cols: B Y C J H U T
[ -4  -7  23  -6  -2 -86  17] -> zam
[-11 -20  15  -9  13   7 -51] -> zikiz
[ 24 -12  -6 -29   6 -11  -2] -> kug
start: [15 -9]
zikiz, 3
succ: [24]
[-12]
succ: [7]
[-51]
down: [-86   7]
U

cols: Z V F S
[  1  25  -2 -33] -> fide
[-56 -43 -19  40] -> mesig
[  1  16   0 -29] -> Dito
[ 15  25 -74  21] -> Ridek
[-10  -9  35 -59] -> rolam
[-13  30 -16  50] -> bolu
succ: [-13]
[30]
down: [-33  40 -29  21 -59]
S
succ: [16]
[0]

cols: L R W K
[ -2  16  20 -25]  begeg
[ -2  87  -9 -15]  Vezes
[ 88 -15 -11 -10]  Dat
[-25 -18 -27  17]  kel
succ: [88]
[-15]
succ: [-11]
[-10]
down: [ 87 -15 -18]
R
start: [-2 87]
Vezes, 1

cols: D X E Q A P G N
[-23 -23  77  56 -84  10 -57  13] = buzub
[-17  -1 -26 -24 -11  18 -31   9] = Kupeb
[ 59  77  10  13  56 -57  10 -84] = balat
[-17  -1 -26 -24 -11  18 -20   9] = giba
start: [-84  10 -57  13]
buzub, 5
succ: [-31]
[9]
start: [-23  77  56 -84  10 -57  13]
buzub, 2
start: [ 56 -84]
buzub, 4
which: [-23 -23  77  56 -84  10 -57  13]
buzub

cols: doned Kef Loni Rin ner
[-69 -47  -3 -46  81]  Zufo
[ 60  88  32  40 -40]  novof
[ 33  80 -41  65  47]  lukip
[-77  35  13 -87  25]  Vifu
[ -1  86  85 -24 -25]  nani
[ 90 -62  57  -9 -10]  Duse
[ 50  43 -60  38  79]  muv
[-84  67 -36 -43  33]  meriz
[ 30  93  72 -20 -23]  Met
down: [ 13  85  57 -60 -36]
Loni
succ: [85]
[-24]
start: [ -3 -46]
Zufo, 3

cols: Koga Vel nat sanu Zeva Busi geki Desa
[-24  35  14   1 -35 -62  -6  20]  Sel
[-51   7  -7  11 -48  15  18 -41]  Vefo
[ -9 -65  72  -2  63  21   2 -47]  Kamor
down: [ 20 -41]
Desa
succ: [21]
[2]

cols: kes Fadur Dum kunu povir Betif Viba Pivo penu
[ 16 -46 -46  41 -13  60  22 -44 -14] -> Depa
[ 69  21 -22   7  37   6   7 -72  -8] -> rogi
[ 46  29 -20 -26  62 -25  50 -22  14] -> matus
[-71  15  16 -13  45  17  51  -4  44] -> dapur
[ 46  29  30  23  44 -39  26 -21  62] -> Dadu
[ 38 -33 -57   9  47  -2  27 -61   2] -> gek
which: [ 46  29  30  23  44 -39  26 -21  62]
Dadu
start: [ 23  44 -39  26 -21]
Dadu, 4
down: [  6 -25  17 -39  -2]
Betif
down: [-71  46]
kes

cols: Medu lekiv lel Bis tada vif Mise gimig
[-12  31   5  33  13  34   6  29] : dit
[ 9 11 19 13 34 33  6 84] : vosu
[ 37 -63   2 -17 -18 -36 -19   7] : Geto
[ -9   7  -5  -1  -6  -3   1 -23] : Vidi
[-31  43  -9   7   0  13  11 -36] : fute
[ 20 -30   5  -6  -4 -14  -9  15] : Kop
[-21  42   1  13  17  29  15  11] : suf
[ 10 -12 -13 -11 -27 -28  -7 -63] : gik
[ 1 12  9  8 20 21  5 43] : zuloz
[-14  34   4  13  21  29  12  26] : gufel
[ -5  -1  -5  -4 -10  -8  -1 -25] : Muk
succ: [-31]
[43]
start: [-9  7 -5 -1 -6 -3]
Vidi, 1
which: [ -5  -1  -5  -4 -10  -8  -1 -25]
Muk
start: [13 34 33  6]
vosu, 4
succ: [8]
[20]

cols: kabu zur ropa miva bida fur
[-68  17 -53   2   5 -22]  mus
[-68  17 -53   0   6 -35]  reg
[-14  17 -53   2   5 -22]  fugu
succ: [-14]
[17]
down: [-22 -35]
fur

cols: vame zif gazo zekev Masek tuza
[18  2  1 64 -2 30]  rifil
[-22   3  -2  73  22 -39]  seli
[ 63  -2  73 -15 -75  66]  lini
[ 38 -55  40 -32  71  -7]  toma
start: [ 63  -2  73 -15 -75]
lini, 1
succ: [64]
[-2]
down: [ -2 -55]
zif
start: [ 3 -2 73]
seli, 2
down: [ 2  3 -2]
zif
down: [-15 -32]
zekev
which: [ 63  -2  73 -15 -75  66]
lini

cols: Rusal ragur Vogum lovaf Ninan Fus nuna
[-12 -53 -37   8 -37 -79  17] = kep
[11 59  3 38  0  8 44] = kan
[  2  18   8 -38   3  19  -3] = Sepe
[-31 -27  23  25 -14 -86 -33] = Kimoz
[ 26  25 -14  38  -2   8  44] = fuma
start: [ 23  25 -14]
Kimoz, 3
down: [ 8 19]
Fus
succ: [19]
[-3]
succ: [-31]
[-27]
down: [ 19 -86   8]
Fus
succ: [18]
[8]
down: [ 19 -86]
Fus

cols: Zuna tir Nopul Dig fem zapun rom taso lize
[ 30 -44  29  12 -12  24  19 -15  26] = nir
[-28  74 -13  13  -5 -17  19  10  -1] = nuv
[ -4  18  12 -12  19   1 -14  15  -9] = Bup
[ -7  44   1 -26 -10   0  -2 -13  13] = nede
[ -4  18  12 -12 -27  24  29 -15  -1] = zik
[ 24  -4  15 -28   2  22  30 -22  19] = Dinog
[ 12 -20   7  -4 -18 -21 -43  -9   5] = mok
start: [ 12 -12 -27  24  29 -15]
zik, 3
start: [  7  -4 -18]
mok, 3
down: [-12 -26 -12 -28  -4]
Dig
succ: [-2]
[-13]
succ: [-22]
[19]
which: [ -7  44   1 -26 -10   0  -2 -13  13]
nede

cols: fupe moto falun Beza lesof pokog Toz kenov lofu tef
[-40  73 -42 -55 -47 -40 -50 -40  62  74] -> kiven
[-32  29 -31 -46 -39 -33 -42 -39  55  63] -> zare
[-26 -41 -43 -40 -31 -24 -23  61 -25 -20] -> Pezed
down: [-39 -31]
lesof
succ: [55]
[63]

cols: Dudo Zufi Sase vol saku Tobog Vovog Sinos
[ 69 -62   7 -63  49  26  41  28] -> vekuz
[ 69 -62   7 -53  49 -24 -22 -17] -> busid
[ 31 -30  15 -82  50  41  58  29] -> Tar
[ 70  17  -8  21 -10  11 -18 -12] -> Dezis
[ 69 -62   7 -53  49 -24 -22   4] -> Dovep
succ: [-30]
[15]
succ: [31]
[-30]
down: [ 58 -18]
Vovog

cols: padub bapo Femab Niz samen denut gofel zab
[ 26  29  -1  15 -41 -38  -8 -15]  zak
[-32   5  22  41 -21  30  22 -82]  lam
[ 36  35 -21  41  30  22  22 -82]  komu
[ 36  22   0 -18 -22 -17 -18  11]  sogu
[-43  27  46  64 -36  19  20 -87]  funu
[-20 -45  22  26   2 -41  21 -22]  som
[ 42  31  24  -2 -32 -37   4 -21]  Pomu
[-27   5  23  56 -21 -14  29 -79]  Lepo
[ 35  22  24  -3 -35 -17 -10 -88]  kiluk
start: [ 22  41 -21  30  22 -82]
lam, 3
succ: [19]
[20]
down: [-21   0  46  22  24]
Femab
down: [26 -2 56]
Niz
succ: [-10]
[-88]
down: [-22 -21]
zab
start: [ 5 22]
lam, 2

cols: pubof guvu fomep rales susi Tul roru tuv tapop dazuz
[-42  14  49  22  11  75 -28 -26  43 -24] -> zato
[-26  43  75 -28 -26 -53  29   6  49 -19] -> fazaf
[-42  14  49  27  38 -53  29 -40 -74  -1] -> zaras
[ -2 -25 -10  10   6  -4  33 -31  35 -40] -> Zasu
[ 23 -47 -25  43  75 -28 -26  22  11 -24] -> diso
start: [-25  43  75 -28 -26]
diso, 3
succ: [38]
[-53]
down: [ -1 -40 -24]
dazuz
start: [ 43  75 -28 -26  22  11 -24]
diso, 4
start: [ 6 49]
fazaf, 8

cols: vefig Gili nus dotu vugu kere suli buza nomif gebo
[-11   0   6  18  31  31  73  71  36  66] -> Ker
[-11   0  36  71  22  14  73   6  29  66] -> bupig
[-11   0   6  14  22  29  73  71  36  66] -> kanam
start: [ 6 14 22 29 73 71 36]
kanam, 3
down: [ 6 71]
buza
start: [36 71 22 14 73]
bupig, 3

